Each row below holds a small network's activations on one input, seen along a few directions.
In each table, some parts of the input vary, and every possible input appears once, in random order.
Descriptions start from the smaller parts, as in this example, which fits no table here: one of 2 separate values, together with either a single point or one of 9 places along a line or (one of 6 places along a line, together with one of 8 places around a ring).
Shared parts are said once, and a part with two or three values counts as separate values.

Rows:
row 1: [ -4 -10   3  -2   3 -11  10 -33  -9   7   5   8   9]
row 2: [-11 -12 -10   9   9  -6 -11 -27 -13   8   2  -8   1]
row 3: [-27  17   5   5   8   2 -50  17   6   3   1   5 -26]
row 4: [-23  -5 -15  11   5   4 -26 -17  -9  15  15   9   1]
row 5: [ -2  19   9   9  -5  -8 -14  -7   7   4 -11 -11  -9]
row 6: [  7 -15   9  -6   1  -8  24 -30 -16  19   3  -4   8]
row 7: [ 13 -27  24 -14   8  -4  51 -29  -1  14   4 -19  23]
row 8: [ 13  -3  45 -10  -6  -9  47  -3  15  11 -17 -17  16]
row 9: [ 43   3 -31   7 -12  26   3  88  11 -56  -6  13  -5]
row 10: [ 10  16  26  -9 -10  -9  21 -11   1  13 -15  -4   4]
row 11: [-16  24   6   5  -9   0 -33   4   6   5   1   0  -3]
row 12: [-37  -5 -22   7  23  -1 -45   1  -8  13  16   9 -14]
row 13: [  2  19  18  -6 -12 -13   6 -14  11   4  -9   3   3]
row 14: [ 32 -21 -66  -4  -2  37  17  62   0 -61  11  16  -8]
- Changing only one part turns row 3 into row 12. The same change can be made to row 10. Which row results? => row 6
- Describe the family of inputs behind these rows. => one of 2 separate values, together with either a single point or one of 6 places along a line
- Which other rows does row 1 become when the choice among 2 separate values takes its other values? List them by row number. => row 13

Rows:
row 15: [ 53  -4 -60   0 -21  34  27  47  -1 -66  -1  15   1]
row 16: [-27  13 -43   4  16  26 -70  69   4 -25  17  18 -33]
row 17: [  5  22 -39  16  -8  16 -48  67   3 -35   1  22 -18]
row 18: [ 44  14  51 -11 -19  13  42  93  42 -28 -33 -22  -1]
row 19: [ -1 -11   6  -8  -5 -27  28 -94 -32  34   5   3  12]
row 20: [ 29 -29 -70   8   4  27   5  54  -9 -55  15  18   0]
row 21: [ 27  41 -35  11 -36  23 -28  58  12 -46  -9  19 -15]
row 22: [-61   4  44   4  26 -20 -42 -39   1  55   2 -10 -13]
row 23: [-14  45  50  -4 -18 -34  -2 -54  12  38 -23  -3   7]
row 24: [-38  18  71  -7   4 -31 -15 -53  13  53  -6 -15   7]
row 25: [-46 -52  12  -7  42  -7   7 -60 -28  59  26 -11   9]
row 26: [-30  18  39  23   8 -26 -34 -44   3  39 -16 -35  -9]
row 27: [-12  13 -36  14   8  26 -64  71   7 -28  13  21 -24]
row 28: [  9 -38 -73   9  17  37 -10  55  -5 -46  29  21  -9]
row 29: [ 45 -18 -63   3 -11  29  19  49  -6 -69   0  19  -1]
row 30: [-19 -28  49 -20  15 -23  38 -79 -11  51  15 -10  33]
row 31: [ 21  29 -36  15 -24  17 -35  60   8 -46  -8  23 -19]
row 32: [-21  40  32   2 -13 -36 -26 -70  -3  37 -16  -2 -13]
row 33: [ -3 -39   6  11  20 -17  21 -70 -28  39   2 -43  18]
row 34: [-10 -38 -82  -1  25  34 -19  52  -7 -42  31  19 -16]
row 35: [-21  36  73  -7 -14 -32   7 -46  18  42 -22 -21   8]
row 36: [ -1 -13  49 -17  -6 -21  60 -70  -4  43   2 -12  33]
row 37: [ 66 -17  28 -23  -1  18  87  80  26 -41 -24 -20   8]
row 38: [  6  -7  27 -13 -10 -24  53 -76 -13  37  -1   5  33]
- Describe the family of inputs behind these rows. => one of 2 separate values, together with either a single point or one of 5 places along a line or one of 6 places around a ring
- Which other rows does row 29 become when the place on the line of 5 takes its other values? List them by row number. => row 15, row 20, row 28, row 34
- Which other rows does row 27 become when the place on the line of 5 takes its other values? List them by row number. => row 16, row 17, row 21, row 31

Rows:
row 39: [ -5  18   5  -3 -11  -8  -7 -22  -6  10  -2  11  -1]
row 40: [ -2 -10  40  -7   5 -18  27 -39  -1  29  -4 -20  19]
row 41: [-23  -1 -12   8  10  12 -37  22   2   3  11   4  -8]
row 42: [ 30  -5 -11  -3  -3  21  12  73  15 -41  -5   2  -6]
row 43: [-19  -8   7  -7  12   2  -3  -7  -4  18   9   0   0]
row 44: [-11  -8  10  -7  10  -4  -3 -14  -8  16   5  -1  -1]
row 45: [-16   2 -12  11   9   6 -40  20  -2  -1   8   3 -11]
row 46: [ 32   1 -13   1  -6  21  14  73  13 -41 -11   0  -9]
row 47: [ -7  24 -13  14 -12   2 -42  10   1  -7   3  14  -8]
row 48: [ -5 -10  32  -5   7 -14  17 -33  -1  22  -1  -9   9]
row 49: [-10  -1   7  -1   6  -6  -7 -15  -9  16  -2  -2  -6]
row 50: [  1   1  33  -5  -7 -16  26 -48   1  25 -10 -20  16]
row 51: [ 22 -25 -47   2   4  20   8  33  -9 -36  12  12   1]
row 52: [ -1  -5  36  -1   1 -19  26 -42  -2  30 -11 -21  16]
row 53: [ -8  -9  19  -5  10 -12   9 -23  -4  22   3  -6   5]
row 54: [  4  12  34  -4 -16 -22  27 -47  -1  25 -12  -7  21]
row 55: [-12 -11  29  -7   9  -8  19 -27   2  24   5  -8  10]
row 56: [ 33  10 -19  -3 -12  23  10  66  16 -45  -9   0  -9]
row 57: [ -8   7   3  -5  -1  -4  -6 -21  -7  10  -1  -3  -6]
row 58: [-10 -11  37  -9   6 -12  27 -34   2  30   1 -18  20]
row 59: [ -2  16  11  -2 -13 -16   5 -30  -3  17  -5   4   5]
row 60: [ 23 -19 -51   6   1  20   8  31 -11 -36   7  11  -2]
row 61: [ -9  22  -7   5 -10  -7 -28  -4   4  -7  -3  14  -9]
row 62: [ -1   2  25  -5  -5 -13  17 -41   0  18  -6 -11   6]
row 63: [-16 -10  15  -7  13  -5   8 -17   0  24   8  -5   6]
row 64: [ 15 -27 -46   0   3  25   9  36  -6 -34  15  13   2]
row 65: [-17   5  -9   8   9  -3 -26   5   1  -1  -1   2 -13]
row 66: [ -3  -6  29   0   3 -15  17 -35  -2  23  -7 -10   6]
row 67: [ -5   4  11  -4  -2 -11   7 -30  -3  18  -3  -8   0]
row 68: [ 22  -8 -12  -5  -2  26  14  74  17 -37  -1   4  -4]
row 69: [ 38  19 -17  -3 -19  17  11  62  18 -44 -13  13  -4]
row 70: [ 25 -10 -55   4  -6  22   8  25  -7 -41   9  12  -2]
row 71: [ 32  -1 -50   4 -15  16   6  23  -6 -43   5  26   3]
row 72: [  2  13  26  -3 -15 -17  16 -40  -3  18  -8   1  11]
row 73: [ -6  -3  14   0   6 -13   7 -24  -5  23  -4  -8   1]
row 74: [-13  15 -17  14  -3   7 -43  13   1  -6   4   1 -13]
row 75: [-25  -2  -5   0  14   4 -23   9   7   2   7   5  -8]
row 76: [-15  13 -11   5   0  -2 -27  -3   4  -5   0   1 -13]
row 77: [-15   7 -15  17   6   6 -41  19  -3  -1   3   1 -13]
row 78: [-18  -1  -5   2  13  -3 -23   4   2   0   4   4 -10]
- Describe the family of inputs behind these rows. => one of 5 places along a line, together with either one of 2 separate values or one of 6 places along a line
- Changing only the place on the line of 5 turns row 63 into row 73. The same change can be made to row 68. Which row results? => row 46
- Which other rows agree with row 56 in the place on the line of 5? List them by row number. => row 50, row 57, row 62, row 67, row 70, row 74, row 76
- Which other rows does row 65 become when the place on the line of 6 takes its other values? List them by row number. => row 49, row 52, row 66, row 73, row 77
- Which other rows does row 64 become when the place on the line of 5 takes its other values? List them by row number. => row 51, row 60, row 70, row 71
